Each row below holds a small network's activations on one input, seen along a few directions.
In each table, some parts of the input vary, and every possible input appears once, in random order.
A made-up example of a description, with smaller parts first: line(6) and (point or line(11) or (values(2) and ring(8))).
Shared parts are said once, and a part with two or three values counts as separate values.

Other details of the inputs shift rows strongly along two fixed directions, in all tables alike. That doesn't count.

A family of inputs:
x1: [ -9  21  15 -14  30  17 -37 -25 -29  51 -31  13 -29 -30  -6  -6  -3]
x2: [ -2  -1  -2   5 -15  -1  15   3  14 -15  18  -5  14  14  12  -2   2]
x3: [  1  -4  -5   4   1 -12  -5   2  -7 -15 -11  -6 -15   2 -10   1   7]
x4: [  1  -5 -10   3 -16   0  12   7  19 -12  21  -5  23  16   8  -2  -7]
x5: [ 14  -9  -1   2   8 -15   6   7 -17 -17 -13  -3 -15  -7 -19  12   5]
x6: [  4  -9   0   6   6 -16   2   0  -8 -16 -12  -8 -13   0  -5   8   6]
x7: [-15  21   7  -4 -10  26  -3  -8  21  23  21  11  21   3  21 -16  -5]
x8: [ -1  -7   3   7   5  -8  -2   1   0 -15 -13  -6 -13   2   0   3   6]
x9: [  4 -10  -7   5   3 -15  -3   3  -9 -20 -13  -9 -15   2 -11   5   5]
x10: [  1  -9   2   6   9  -9  -2   0  -4 -13 -15  -8 -13   0  -3   6   4]
x11: [  3 -13   0   4   8 -13  -1   2  -7 -16 -14  -9 -15   1  -5   9   5]
x12: [ -3  -9  14  -5  -1 -19  12  12 -15   8 -11  11  -9  -5  -2   6  17]
x13: [  7  -5  -7   2   2 -16  -2   0 -16 -12 -10  -7 -15  -2 -15   5   6]
x14: [ -8  21  -1 -11  -7  25 -10 -11  10  37  21  13  21  -3  11 -16 -12]
x15: [  9  -9   2   3  12  -5   0   6 -10 -13 -17  -1 -13  -8 -12  10   1]
x16: [ 11  -8   0   0  10  -7   2   7 -10 -10 -12   0 -11  -6 -13  11   1]
x17: [-10  23  12 -17  30  20 -44 -27 -34  60 -31  15 -31 -32 -10  -8  -5]
x18: [  1  -3  -7   2 -12  -1  11   5  14  -9  18  -4  17  12   9   0  -4]
x19: [  3  -2 -10   6 -17  -5  16   7  17 -16  22  -6  24  15   6  -3  -4]
x20: [  2   2  -2   5 -13  10  17  10  22 -13  20   3  21   9   9  -2  -3]
x21: [  3  -8  -5   6   3 -13  -5   0  -6 -17 -12  -8 -13   2 -10   2   5]
x22: [  0  -8  -6   2 -10   1  10   8  17 -13  15  -5  15  14   8   1  -4]
x23: [ -3  22  11 -17 -11  29  12  -3   3  51  28  27  31 -13  11  -9  -6]
x24: [-12  19   2  -9  -4  32  -9 -11  17  37  21  11  25  -1  18 -14 -15]
x25: [  0  -7   2   4   5  -8  -1   0  -2 -11  -9  -5 -13   0  -1   3   7]
x26: [ -1  -3  -8   6 -13   1  11   6  21 -14  19  -6  23  16   9  -2  -7]
Each input here is: values(2) or (line(4) and (point or line(5))).
Which other rows does x5 become when the line(4) part takes its other values? List them by row number. -> x15, x16, x20
Which other rows does x4 become when the line(4) part takes its other values? List them by row number. -> x19, x21, x26

A family of inputs:
x27: [ -2 -20  -4  12  10 -19 -16   1  -3 -40 -29 -18 -35   8  -6   4  13]
x28: [ -7 -19   9  -7  29 -14 -25  -5 -20  24 -37  -3 -23 -10  -4  10  -5]
x29: [  0  30   7 -16 -12  27   5  -4  -2  48  26  27  25 -14   3 -14  -6]
x30: [-11  -9   6   8 -13  -9  13  12  16 -28   2  -1  -4  16  17  -2  19]
x31: [ -4  13   1  -5  26  22 -35 -17  -6  18 -21   2 -21 -17  -4  -5 -10]
x32: [ -3   3 -13  -9   2  -7 -22 -12 -20  27  -9  -1 -10  -7 -13  -8  -4]
x33: [  9  -9 -21  10 -11 -12   4   5   8 -26  11 -14  13  15  -9   1  -8]
x34: [  0  -5  -1  -7  -4 -28  -2   3 -25   7 -12   1 -18  -3 -13   0  12]
x35: [ -4   4  11 -16  32  19 -30 -11 -11  49 -19   9  -2 -17   1   5 -25]
x36: [ 24 -14 -14   3   6 -22   4   9 -23 -25 -14  -8 -17  -8 -32  15   0]
x37: [ -4  24   0  -9  21  17 -33 -29 -18  40 -11   1 -11 -18  -6  -6 -15]
x38: [ -7   2 -17   4 -29  -3   5   0  23  -5  31  -8  32  24  12 -15  -6]
x39: [ 13 -12 -21   3   0 -17  -3   4  -8 -17  -3 -11  -3   5 -19   6  -8]
x40: [  5  10  -8   5 -17  16  20   0  22  -9  33  -4  32   9  12  -3  -9]
x41: [  0 -18  -7  11 -28 -38  32  20  10 -43  16 -11   8  28   2   2  18]
x42: [ 12   9  -5  -2  16  -3 -14  -9 -32  15 -21   0 -17 -22 -29   6  -4]
x43: [ 14  -6   3  11  25  -8  -6   0 -20 -28 -35  -9 -36 -16 -21  14   6]
x44: [  6 -12  -7  12  11  -5  -8   0   7 -36 -14 -15 -17   4  -6   5  -2]
x45: [-16  11  -7   2 -17  12  -1 -13  22  10  26  -7  23  16  21 -16  -6]
x46: [ 14 -24   5  16   3 -20  21  23  -5 -59 -22  -7 -30   1 -15  18  25]
x47: [  4   3  -4  11  -8  17  15   9  30 -31  18  -5  18  11   9   1  -5]
x48: [  2 -12  15  -6 -12  11  33  22  25   3  26  16  38   9  21  10  -3]
x49: [  2  24   3 -17 -13  25   6  -1  -3  47  28  26  26 -12   1 -12  -7]
x50: [-11  -4  -5  14 -16   4   3  -1  34 -29  16 -14  15  23  22 -11   1]
x51: [-17  21  22  -8  11  11 -21 -17 -13  36 -17  13 -20 -15  11 -12  10]
x52: [-14  11  12  -7   2  -9  -7 -15 -20  24 -11   4 -20  -9   2  -5  16]
x53: [ -1   7   8   5 -18  18  24  10  27 -12  27  10  24   7  19  -6   7]
x54: [ -1 -33  14   0   9 -38  12  18 -12 -17 -24  -5 -19   5   0  19  16]
x55: [ -5  28  14 -13  -4  26   7 -13  -3  42  17  21  13 -17   7  -8   0]
x56: [  3  -2   5  -7   0  25  18  11  22  16  21  10  37   3  15   8 -21]
What is each input in this table made of? -> ring(5) and (point or line(5))
The inputs of x52 and x55 match in every part but the ring(5) part. If x51 is changed in the same way as x52 into x55, which row does it become? -> x53
Which other rows does x27 become when the line(5) part takes its other values? List them by row number. -> x32, x38, x45, x50
A walk changes only the ring(5) part. It starts at x36 and steps to x39. List the rest of the walk in order. -> x32, x34, x49
List by row number the other rows that have the ring(5) part in common with x31. -> x33, x35, x37, x39, x44

A family of inputs:
x57: [ -1 -14   4   8   6 -11   0   3  -1 -25 -13 -10 -18   6   2   8   9]
x58: [  7   9   2  -5   9  -1  -6  -5 -21  15 -11   5 -12 -14 -15   2   0]
x59: [ 14 -27 -12  12 -14 -35  27  20   0 -51   0 -15  -4  15 -11  14  14]
x60: [ -9  -1   8  -1  10  -3 -13  -6  -6   4 -17  -1 -20  -4   4  -2   7]
x61: [  5 -14  -9   8   7 -15  -5   3  -1 -28 -15 -16 -14   8  -9   7   0]
x62: [ -3   2  13  -8   6  -4   0   2 -18  19 -15  13 -14 -14  -4   1  12]
x63: [ -6   8  16 -12   8   1  -7  -4 -21  34 -14  17 -12 -16  -3  -1   8]
x64: [-16  29   0  -9  -6  33 -17 -20  15  44  22   9  25  -1  19 -22 -16]
x65: [-13   6  11  -4  10   4 -19 -12  -6  19 -14   4 -17  -5   5  -5   5]
x66: [ -5   4  -3   0  10  -1 -20 -12 -10   9 -14  -5 -13  -5  -4  -3  -4]
x67: [  6 -16   9   2   5 -16  14  10 -12 -14 -14   1 -15  -4  -5  15  13]
x68: [  3  -3  -8   3  12  -1 -21  -6  -9  -6 -16  -7 -17  -5 -12   0  -5]
x69: [ 11  -1  -4  -6  10  -2  -7  -1 -21   9 -11   5 -11 -16 -21   6  -3]
x70: [ -4   4 -13  10 -23   8  13   2  34 -24  34 -10  31  24  17  -9  -8]
x71: [  0   0   4   4 -23  11  31  15  32  -9  35   8  38  15  21  -2   0]
x72: [ -1   5  -4  -5 -19  11  18   2  17  12  32   5  35   9  12  -4  -8]
x73: [  9   1   3  -8  15  -4  -8  -1 -25  21 -17   7 -11 -17 -16   7  -4]
x74: [  5 -25  -2  18  -1 -22  14  14  12 -54  -9 -18 -10  15   0  11  11]
x75: [  9   0 -12   5 -23   6  26  14  24 -19  34  -1  33  15   6  -1  -8]
x76: [-10  32  -4 -10  -2  42 -19 -19  16  43  24  10  26  -5  13 -21 -22]
The inputs of x71 and x74 match in every part but one. If x73 is changed in the same way as x71 into x74, which row does it become? -> x61
What is each input in this table made of? -> values(2) and (line(4) or ring(6))
Which other rows does x67 become when the values(2) part takes its other values? List them by row number. -> x57
